A small network was trained on made-up records. Each row is its average activation on records with the value named, seen along a few directions.
Values that are neighbours, or in one group, have similar rows; names and order tell nothing.
In the rows, 500 means zero.
Strong random noise was added to every row along 2 fixed directions; ignore it. To show where, here is one row again and again, with new noise each time:
[344 667 373 766 411 306 591 432 574 572 412 592 654]
[464 544 563 631 582 689 436 359 303 558 671 585 614]
[376 640 398 725 436 369 572 430 533 579 467 592 642]
[443 618 304 611 373 285 651 524 625 652 499 601 611]


E, 25 values:
e7: [611 441 414 547 518 480 597 389 461 389 592 615 491]
e14: [489 349 454 428 389 326 703 429 712 452 399 505 458]
e23: [542 428 500 200 413 480 563 601 653 362 481 496 390]
e2: [460 564 656 751 618 755 386 494 404 522 468 371 617]
e15: [381 621 589 668 500 517 255 588 342 471 305 434 499]
e25: [543 497 481 333 444 381 598 720 608 589 261 288 522]
e24: [566 367 579 356 640 659 217 596 341 484 778 606 487]
e17: [583 353 430 430 449 674 653 517 552 504 584 320 472]
e9: [433 592 409 566 558 450 620 431 533 617 521 652 466]
e4: [542 263 523 420 411 598 480 585 453 771 667 511 448]
e10: [270 571 578 819 517 690 405 368 419 506 465 461 513]
e11: [480 530 363 572 504 426 626 507 592 527 199 294 467]
e3: [673 428 529 256 432 302 485 548 562 464 614 618 493]
e18: [466 523 635 742 526 592 513 222 473 293 439 449 437]
e5: [604 674 448 596 515 375 526 461 621 391 443 550 544]
e13: [446 404 346 464 520 318 537 519 436 618 577 640 493]
e20: [421 341 537 402 492 608 318 660 465 621 516 538 544]
e12: [501 689 528 576 629 567 420 520 377 484 614 501 516]
e22: [575 367 606 282 582 623 476 329 403 437 774 643 446]
e8: [444 717 542 788 468 368 561 277 552 258 115 389 525]
e1: [510 650 673 596 616 452 272 551 360 470 487 533 470]
e19: [331 448 498 531 404 329 508 626 717 462 240 367 440]
e16: [410 259 517 428 426 666 557 502 456 527 493 374 503]
e6: [523 711 482 452 508 289 435 497 596 359 379 544 496]
e21: [464 654 478 413 463 322 578 587 664 276 245 408 482]
Each value of E is a pair of two hidden parts, and every pair occurs once (5 first parts, 5 second parts).
e10 and e17 share the first part; e10 and e2 share the second. Which value has the first part of e2 and the second part of e17? -> e11
e9 and e18 share the first part; e9 and e13 share the second. Which value has the first part of e13 and the second part of e18? -> e14
e1 and e6 share the first part; e1 and e12 share the second. Which value has the first part of e12 and the second part of e6? -> e5
e25 and e15 share the first part; e25 and e16 share the second. Which value has the first part of e16 and the second part of e15? -> e4
